Each row below holds a small network's activations on one input, seen along a few directions.
In each table, some parts of the input vary, and every possible input appears once, in random order.
Descriptions start from the smaller parts, as in this example, which fits no table here: one of 2 separate values, together with either a single point or one of 11 places along a line or (one of 6 places along a line, together with one of 8 places around a ring).
Shared parts are said once, and a part with two or three values counts as separate values.

Other details of the inputs vary at random and push rows far along two fixed directions, the same in every table; ignore that.

Table:
r1: [ 30  19  -4  -9 -35  35  -4 -27 -20 -15  16   6 -16  27]
r2: [ 40 -51 -13  19  14  -7 -54 -10  13  30  19 -21 -16  33]
r3: [-12 -25  22   5  14 -17  32   0  38  12   9   0  31 -32]
r4: [-47  10  48 -26   7 -26  70  32  -2  16 -30  18  29 -41]
r5: [ 28  69  -3 -14 -11  35  22 -21 -34  -3  15  11 -23  13]
r6: [ 17  44   4  -5   1  25  39  -8 -16 -23  -6  12 -10 -22]
r7: [  2  91 -11 -24 -10  13 -10 -16 -23 -37  11  11 -10   9]
r8: [ 33  27  -2  -2 -30  25  -1 -28 -26   1  11   3 -18  36]
r9: [ 23  77  -8 -22  -5  20  15 -32 -14  -2  28   6 -10  13]
r10: [  25  -28  -26   18   -5   -2 -113  -13  -13   13   28  -18  -28   71]
r11: [ 25  74 -12 -15  -4  23  17 -31  -9 -30  15   5 -11  -3]
r12: [-50  23  38 -32  23 -27  57  27  24   1  -6  16  40 -55]
r13: [   7 -120  -11   20   21  -25    2   24   41   30  -23  -19    1    8]
r14: [ -7   6  15 -48  47 -20  74  13  31  24 -19  -1   7 -59]
r15: [  7 -13 -23  51 -24   5 -82 -12  -7 -15   6 -10 -12  38]
r16: [ -8 -30  12  33  14  -9  30   6  30   3 -16  -5  16 -41]
r17: [  9 -35  -9  26 -45  13 -78 -11 -20  -6  14  -1  -2  58]
r18: [-17  31 -15 -62  12   3  34  22 -18 -13 -12  13 -27   1]
r19: [ -3  74 -17 -63  15   7  -1  -9 -20  -8   5   6 -27   2]
r20: [ -31 -107  -11   24   16  -45  -13   40   27    8  -23  -18   16  -17]
r21: [-34 -92  24  45   3 -29 -23  33  22  21 -11  -2  38 -11]
r22: [ 36  26 -15   5 -25  43 -23 -26 -24 -13  26   5 -22  29]
r23: [-50  25  36 -15  21 -25  61  31  11  19 -19  13  25 -53]
r24: [-27  25  27 -19  -4 -11  46  21 -12 -20 -31  17  14 -33]
r25: [-34 -73  19  47  15 -49 -32  15  36  35  -2  -8  46   2]
r26: [ -9  11 -25 -24  11   1 -19  -1 -10 -19  -3 -11 -15   9]
r27: [ 13 -20 -18  48 -24   8 -78  -7 -21 -18   2  -4 -10  43]
r28: [ 25   6   0   8 -20  16  11 -18 -11 -20  -7   3  -8   6]
r29: [   1 -101  -11   26   30  -25   -3    9   44   18  -20  -32   19  -14]
r30: [ -7  35  19  -9  13   3  61   2   7  18  -2   6   7 -38]
r31: [-13 -34  19  18   8  -4  30   8  32  16  -1  -2  20 -37]
r32: [-16  64  15 -23  -4   8  25  10 -32  -1  -3  18  -4  -4]
r33: [  2 -18 -18  36 -29  12 -82 -10  -5  -3  23  -6  -6  42]
r34: [ 41  10 -47 -19 -10  24  -7 -11 -17 -20   6 -11 -34  20]
Each input here is: one of 2 separate values, together with either one of 5 places along a line or (one of 3 separate values, together with one of 4 places along a line).
Changing only the choice among 2 separate values turns r27 into r6. The same change can be made to r33. Which row results?
Answer: r31
Change only the place on the line of 4 in r25. List by row number the other rows that result.
Answer: r4, r23, r32

Table:
r35: [-23  55  14 -35  17 -11  27  17 -14  -2  -8  15  -5 -22]
r36: [ 40 -32 -44   6 -17  28 -55 -17  -6  -8  16 -16 -37  43]
r37: [ -9 -80  15  17  34 -27  34  28  38  37 -23  -9  11 -34]
r38: [-26   4  19  -6   6 -15  18   6  16  15   2   6  24 -14]
r39: [  -5 -104   -1   29   25  -25    8   27   35   33  -21  -20   13  -20]
r40: [ 27   1 -14  -6   9   1  13  -9   0   0  -6  -4 -15   8]
r41: [ 22 -36 -27  78 -29   8 -96 -33   5  -4  28 -12   4  48]
r42: [-18   6  21  22   2  -9  22  12   4  -4 -17   7  13 -28]
r43: [ 28  29 -20 -17   5  13  10 -27   5  -8  17  -6 -13   9]
r44: [  2  23   6  20 -10   8 -13 -14  -5 -11   2   2   5  -7]
r45: [ -7  18  27  -1  -9   0  32   9 -11   5  -5  14   6 -10]
r46: [ 14  62   3 -13 -23  30   1 -21 -21 -10  27  16  -5  16]
r47: [ -7  79  -3 -46 -14  20  19  -3 -39 -18   0  14 -17   9]
r48: [  9 -53 -27  33 -34   5 -92 -14  -7  -5  10 -11  -8  67]
r49: [ 19   6 -14  14 -28  14 -72 -28 -18   2  22  -6 -11  57]
r50: [  4  59 -13 -10 -24  32  -7 -11 -25 -44   2  11 -15   4]
r51: [-43 -75  30  47  15 -38  25  37  35  10 -36  -8  43 -46]
r52: [ 41 -63 -39  44  -7  12 -78 -30  15  21  32 -25 -17  51]
r53: [   7  -48  -37   32  -19   -3 -105   -7   -5   -9   16  -13  -11   57]
r54: [ 34  43 -30 -33  -2  22  16 -16 -23 -21   0  -3 -28  16]
r55: [-21  52  21 -34   1  -3  41   9 -17   2 -11  17  -1 -15]
r56: [ 42  -6 -25   6  -3  13 -33 -33  -1  -4  12 -16 -20  33]
r57: [-13  38  20 -34 -10  14  50  12 -15 -19  -5  21   3 -21]
r58: [ -5  50  32 -25  -3  10  49   0 -13  -1   2  17   9 -24]
r59: [-46 -65  29  24  36 -54   7  37  51  31  -9  -8  47 -38]
r60: [-42 -27  35  -7  35 -42  27  31  29  23 -18   0  35 -49]
r61: [-16 -99  24  24  44 -34  34  22  51  43 -18 -16  25 -49]
r62: [-11  82 -12 -47   3  11   9   4 -37 -21   3  16 -21   0]
r63: [ -8  67  18 -36 -12  18  55   8 -32 -15  -3  19  -5 -15]
r64: [  9  14  -9 -44  11   3  54   5   6 -18 -14  -1  -8 -27]
Describe the family of inputs behind these rows.
Answer: one of 5 places along a line, together with either one of 2 separate values or one of 4 places along a line
Changing only the place on the line of 5 turns r40 into r64. The same change can be made to r45. Which row results?
Answer: r57
Start at r59 and move only the place on the line of 5, one step at a time. The first step leads to r60. Which rows follow, in order?
Answer: r35, r62, r53
Which other rows agree with r62 in the place on the line of 5? List them by row number.
Answer: r39, r47, r51, r54, r63
Change only the choice among 2 separate values in r36. List by row number the other rows that result.
Answer: r64
